These are the activations of a small neural network, seen along a few directions. Each row is one input.
Each table varies a few parts of the input and shows all the possible inputs, shuffled.
A made-up example of a description, with smaller parts first: one of 6 places along a line, together with either a single point or one of 11 places along a line or (one of 3 separate values, together with one of 5 places around a ring).
Shared parts are said once, and a part with two or three values counts as separate values.

Other details of the inputs shift rows strongly along two fixed directions, in all tables alike. That doesn't count.

Rows:
x1:  -7.8  25.0 -14.3 -29.9   9.1 -50.4 -12.1 -41.0 -21.0  14.4 -34.0   3.4  19.2  21.9  37.4
x2:   3.1 -40.3  17.0  45.1  -4.9  18.6 -38.9   1.6  47.6 -31.7  -5.9  -0.4  -2.2   6.4 -41.5
x3:  13.4 -18.9  -6.2   7.1  -3.3  91.3  71.6  69.5  -1.2  -5.8  45.2 -19.0 -50.5 -26.8  32.0
x4:   7.5 -43.8  10.3  53.8  -5.1  17.0 -35.3  -1.9  45.4 -21.4 -12.1   3.4  -1.9   2.9 -36.5
x5: -17.0  22.2   6.5 -48.3  10.9 -58.4  -6.3 -31.5  -5.6   4.5 -17.7   7.4  14.6  27.0  31.7
x6:  12.3 -28.3  -0.9  67.6 -10.5  13.0 -39.8   1.9  34.3 -16.7 -33.0   8.9   8.2  10.2 -46.2
x7: -15.1  37.4  13.7 -49.4   4.6 -61.7  -3.0 -25.4  -8.5  -0.4  -0.7  21.0  29.9  26.5  20.7
x8: -12.4  26.7  -6.8 -32.8   9.8 -56.9   2.6 -36.0 -16.4  17.6 -38.5   2.3  19.5  29.1  27.7
x9:  21.3 -28.1  -7.3  60.1 -22.9  11.6 -41.7  -3.3  27.5 -17.8 -24.4   8.4   9.0   2.8 -60.3
x10:   6.1 -26.0  26.4  45.8  -9.9  15.9 -35.1   7.1  45.1 -36.2  12.2  11.3  11.1   6.2 -53.0
x11:  20.5  -2.2   5.2   5.9 -27.2  92.1  68.2  61.3 -19.6  -6.0  78.7 -11.2 -38.8 -35.6   0.8
x12: -35.5  59.4 -12.5 -45.8  42.6 -72.3 -28.3 -15.6 -31.6  25.4   6.3  17.0  26.4 -45.7 -21.4
x13: -14.7  28.5   9.9 -52.6   9.2 -52.0 -14.6 -39.1  -6.5  -4.5   8.1   8.5  25.2  21.8  27.4
x14:   5.8  18.2 -18.3 -48.2 -16.8  57.2  78.8  18.9 -56.6  35.3  55.1 -21.5 -46.0 -30.2  64.7
x15:  12.2 -40.0  13.9  39.1 -16.4  16.3 -40.1  -4.0  40.5 -33.0   2.8  -3.6  -1.3  -2.3 -54.5
x16: -10.0  22.0 -15.1 -41.9  -9.7 -41.2 -18.0 -60.8 -27.8  19.7 -17.2  -8.6  13.1  16.4  13.5
x17:  10.9 -38.0  -3.5  55.9   0.5  11.6 -26.0   5.0  44.3 -23.8 -31.7  -5.5   6.3  10.1 -38.6
x18:  23.9   0.2 -15.1  35.1  -8.3  74.3  83.6  79.8 -18.5  10.1   9.6   1.9 -34.7 -18.7  20.9
x19:   2.1 -26.4  27.5  48.9  31.5  -0.9 -56.0  54.5   8.6   3.5  -7.6  -4.9  21.2 -40.0 -80.9
x20: -12.5  17.9   1.1 -38.0  12.2 -61.0  -3.2 -35.7  -8.3  14.7 -22.7   9.2  15.9  24.1  36.0
x21:   1.0  13.5 -19.1 -44.5   4.7  52.2  87.5  31.8 -44.2  28.4  42.0 -17.9 -43.9 -21.0  85.2
x22: -15.0  21.0 -12.3 -33.1  -0.1 -16.1   5.9 -37.1 -27.6  23.6 -14.3 -10.3  -0.3  14.8  34.8
Description of these inputs: either one of 2 separate values or (one of 4 places along a line, together with one of 5 places along a line).
Which other rows does x13 become when the place on the line of 4 takes its other values? List them by row number. -> x7, x10, x11
Which other rows does x17 become when the place on the line of 4 takes its other values? List them by row number. -> x8, x16, x22

Rows:
x23:   0.1   2.4  -2.1 -12.9  -8.8  -8.3   0.4 -27.3  -4.4   3.7  -9.1   2.1  -7.8  13.3  22.7
x24:  -7.1  13.5   0.5 -29.8  13.8   4.0  28.6   2.7 -25.0  14.0  10.2  -6.1  -6.8   0.9  42.7
x25:  -9.2   6.6   6.9 -18.1  17.9 -13.7   5.8  13.9  -3.6   9.0   3.4  -6.5   1.5  -6.1  12.2
x26: -12.2  21.5   0.5 -37.9  -2.1   3.2  21.6  -5.2 -26.6  16.9  32.8  -2.9 -10.5 -13.7  23.1
x27:  -6.6 -27.2  23.9  18.3  -1.9 -40.6 -78.1 -34.9  44.4 -22.4 -22.8   1.1  26.5  15.3 -45.3
x28:  -2.1   4.0   2.5 -10.0  13.9 -14.6   7.2   6.9  -2.1   7.1  -4.2   1.1   6.6   0.9  19.9
x29:  -5.0  11.7 -34.3  10.4  18.9   4.4  -5.6  10.7 -47.2  48.0 -26.7 -15.6  -5.2 -39.5  -9.5
x30:  -4.6  -0.5   6.0 -29.7  -3.1 -10.7 -10.3 -24.7  -6.1  -1.7  11.8 -14.1  -3.4   1.7   9.4
x31:  30.3 -38.9  13.5  84.1 -24.6  92.4  14.6  79.1  31.5 -27.4  35.4   1.1 -23.6 -37.0 -67.1
x32: -12.4  28.5   2.8 -23.0   7.2 -26.2 -11.9  -6.9 -16.9   4.7   6.3  11.3  19.7   1.4  -1.0
x33:  26.5 -30.9   7.1  81.2  -1.4  67.6  15.2  90.7  31.2 -26.4  23.0  12.9 -13.8 -34.2 -71.5
x34:  12.5 -13.2  -8.2  34.1  -7.8  49.3  44.7  41.6   6.0  -1.4  -7.6  -3.9 -16.9   4.4   7.8
x35:  -4.0  17.0   5.4 -20.4  -9.0 -36.4 -34.4 -40.7  -7.9  -4.8   2.8   5.9  22.9   6.1 -16.6
x36: -13.0  22.0  -7.3 -45.2  -5.0  -4.1  15.0 -23.8 -25.2   9.2  32.8  -4.8  -4.0  -9.2  22.0
x37:   2.2  19.6 -14.9 -19.0   4.6  -7.1  49.7  10.4 -25.6  19.3 -15.6   4.0  -4.1   9.5  41.5
x38:  -1.7  10.0  -4.1 -34.9  -7.8   1.9  14.3 -24.9 -17.7  10.8  17.8 -14.9  -5.9   5.1  40.7
x39:  12.9 -21.6   5.9  19.4 -10.0  52.1  25.1  29.3   2.2  -2.2  24.3 -10.6 -24.1  -9.6   6.9
x40: -13.2  32.1  -3.4 -34.6  15.7 -20.8  20.8   9.0 -19.9  16.4  16.9   4.3   1.2 -15.6  17.3
x41:  -4.1 -24.9   8.4  43.7   6.0 -38.2 -66.1 -31.5  54.4 -27.7 -49.5  13.3  28.8  31.4 -37.4
x42: -15.6  18.7   3.6 -24.3  15.4 -25.2  -6.3  -8.1  -7.9   0.9   6.3   6.3   8.2  -3.4  -1.1
x43:  20.4 -19.9  -7.9  33.3 -23.1  64.9  47.8  38.7   1.3   2.7   6.0  -7.6 -29.8   2.7   6.5
x44: -11.1  14.1   3.7 -40.4  12.1   4.4  24.6  13.9 -25.8  10.3  16.3 -10.3 -13.7  -8.0  33.6
x45:   5.5 -22.7   5.3  42.3   7.7 -51.0 -62.2 -25.6  51.7 -30.9 -55.4  26.4  30.5  23.8 -42.2
x46:   5.1 -26.7   0.8  31.6 -12.1 -33.9 -65.3 -55.9  48.2 -28.7 -34.7   6.5  21.8  32.7 -34.2
x47:   6.2   4.9 -14.5 -18.0 -16.6 -13.3   4.9 -37.2  -9.1   0.9 -20.5   1.1   1.8  27.2  19.6
What do these inputs look like to the network? -> either a single point or (one of 4 places along a line, together with one of 6 places along a line)
Which other rows does x36 become when the place on the line of 4 takes its other values? List them by row number. -> x26, x40, x42
Which other rows does x39 become when the place on the line of 6 takes its other values? List them by row number. -> x23, x26, x27, x31, x43
Which other rows does x25 become when the place on the line of 4 takes its other values? List them by row number. -> x27, x30, x44

Rows:
x48:  -8.8   5.4  14.4   7.3   9.5 -56.1 -63.4 -26.9  19.0 -13.0 -16.6  15.8  37.4   3.8 -49.9
x49:  13.7 -22.6  -2.8  33.0  -7.9  55.9  16.6  39.0   3.8  -3.7  18.4  -9.6 -22.1 -23.8 -17.8
x50:  -1.3   6.6  -3.7  16.9   9.2 -42.5 -22.9  -9.0  16.4  -4.7 -37.6  17.7  25.4  13.3 -23.4
x51:  -8.5  32.7 -15.8 -35.9  -0.7 -25.6   4.9 -25.5 -35.8  21.5  -1.2   0.0   4.8  -4.1  17.4
x52:   0.3 -15.9   6.8   9.3 -13.8 -21.3 -44.1 -43.6  31.5 -22.7  -7.4   5.4  12.7  19.5 -22.2
x53:   3.2 -17.8  17.6  15.7  -5.2 -42.2 -39.4 -30.4  45.9 -32.0 -32.3  14.7  27.3  43.1 -15.6
x54: -14.4  30.3 -15.0 -59.3   6.4  -9.6  33.4 -21.2 -52.1  37.8   0.9 -15.3 -12.9   2.1  67.7
x55:  17.6 -14.1 -16.1  46.2 -13.1  51.8  27.3  38.7   3.6   0.3  -2.4  -1.8 -18.1 -15.5 -20.4
x56: -18.7  42.9   1.5 -77.3  -0.1 -14.8  33.4 -24.2 -39.6  15.1  43.3  -1.7  -7.0  -2.1  56.7
x57:  -7.4  13.3   5.6   1.7   7.9 -39.9 -37.5 -13.4   8.0  -6.6  -7.3  13.4  25.2  -4.9 -39.2
x58:  -0.5 -11.8   0.9  16.2   0.5 -26.1 -39.1 -29.2  14.4  -2.9 -33.5   0.1  16.1  17.3 -17.5
x59:  -9.8  31.7 -15.9 -62.4 -11.8  -1.7  40.2 -36.2 -40.8  21.7  14.3  -8.9 -15.6  16.6  74.4
x60:  16.1 -18.1  -2.7  35.0 -10.5  55.6  20.0  41.1   0.8  -1.8  19.9  -5.9 -19.9 -24.5 -20.0
x61:  17.0 -16.0 -12.2  43.8 -13.3  57.2  27.9  40.4   1.3   0.1   2.4  -4.3 -20.8 -14.8 -15.5
x62:  -1.3   0.4   4.5  13.5  10.8 -34.2 -22.4  -6.0  13.7  -4.0 -30.1  12.8  21.3  15.3 -12.2
x63:  -7.3 -20.9   7.7  10.8   9.6 -49.5 -74.1 -46.9  29.6 -12.3 -32.0  -1.0  26.4  12.7 -35.2
x64:  13.9 -18.8  16.0  17.9 -16.5  57.0  30.1  41.9  16.8 -22.9  46.4  -1.8 -20.6 -11.4 -14.1
x65:   7.1 -27.5  12.0  23.8 -18.3 -30.6 -52.9 -48.2  43.8 -29.7 -33.6   5.5  22.5  44.3 -25.6
x66: -19.9  45.2   0.0 -72.5  14.7 -20.7  26.2  -8.3 -53.9  30.8  30.5  -5.0  -1.5 -13.3  48.9
x67: -14.3   7.8  13.6 -21.5  15.6 -30.6 -27.5 -12.7  -1.5   1.5   5.4   1.5  13.8  -5.0  -8.2
x68:  13.6  -8.2  -6.5  38.5   0.6  41.5  36.1  56.3   6.5  -3.3   1.4   6.0 -13.5 -13.2 -10.6
x69:  -9.8  39.0 -16.8 -55.5   0.2 -12.1  35.3 -21.3 -57.5  38.2   1.1  -8.5  -6.6   4.3  61.9
x70:  -2.0  -1.5   4.8  -2.2  -0.6 -22.4  -8.1 -20.3  23.4 -17.1 -13.2  11.3  10.4  26.2   9.9
x71:  11.1 -23.4   0.4  39.0   7.1  52.1  34.4  61.9  14.9  -5.2   5.5  -3.4 -23.2 -16.8  -3.6
x72:  20.2 -29.2   5.1  26.5 -27.3  61.2  25.8  26.0  17.8 -19.6  30.3  -7.2 -25.3  -1.9  -8.1
x73:  12.2 -29.3  -1.0  40.9  10.4  51.2  32.1  60.9  20.7  -8.3   4.1  -5.9 -24.0 -17.6  -4.2
x74:  -4.1 -25.4   3.8  21.8   8.2 -45.7 -67.0 -44.6  34.4 -11.6 -48.2  -1.9  24.2  22.1 -29.3
x75:   9.6  -7.8   7.8  25.2  -0.8  52.6  23.4  57.9   1.0  -5.5  36.3  -0.9 -16.5 -33.5 -25.5
x76: -16.0  32.0 -10.6 -66.7   7.9 -14.0  25.4 -22.5 -52.6  35.4  15.2 -13.9 -11.0  -7.8  57.9
x77:   5.4 -22.0   8.0  23.0   7.6  55.6  20.2  57.2  10.5  -8.0  36.4  -9.8 -23.0 -37.4 -19.9
x78: -12.0  44.9 -17.1 -61.5   0.0 -14.4  31.9 -19.9 -60.1  36.8  15.5  -6.3  -6.1  -9.7  50.8
x79:  -4.9  -2.2   5.7   8.5  13.8 -37.6 -26.1 -10.9  16.2  -4.4 -31.9   9.0  20.3  16.3  -7.8
What do these inputs look like to the network? -> one of 4 places along a line, together with either one of 2 separate values or one of 6 places along a line
Changing only the place on the line of 4 turns x49 into x58. The same change can be made to x51. Which row results? -> x55
Which other rows does x79 become when the place on the line of 6 takes its other values? List them by row number. -> x50, x62, x68, x71, x73
Which other rows agree with x56 in the place on the line of 4? List them by row number. -> x48, x57, x64, x66, x67, x75, x77
Start at x53 and move only the place on the line of 4, one step at a time. The first step leads to x65. Which rows follow, in order? -> x72, x64
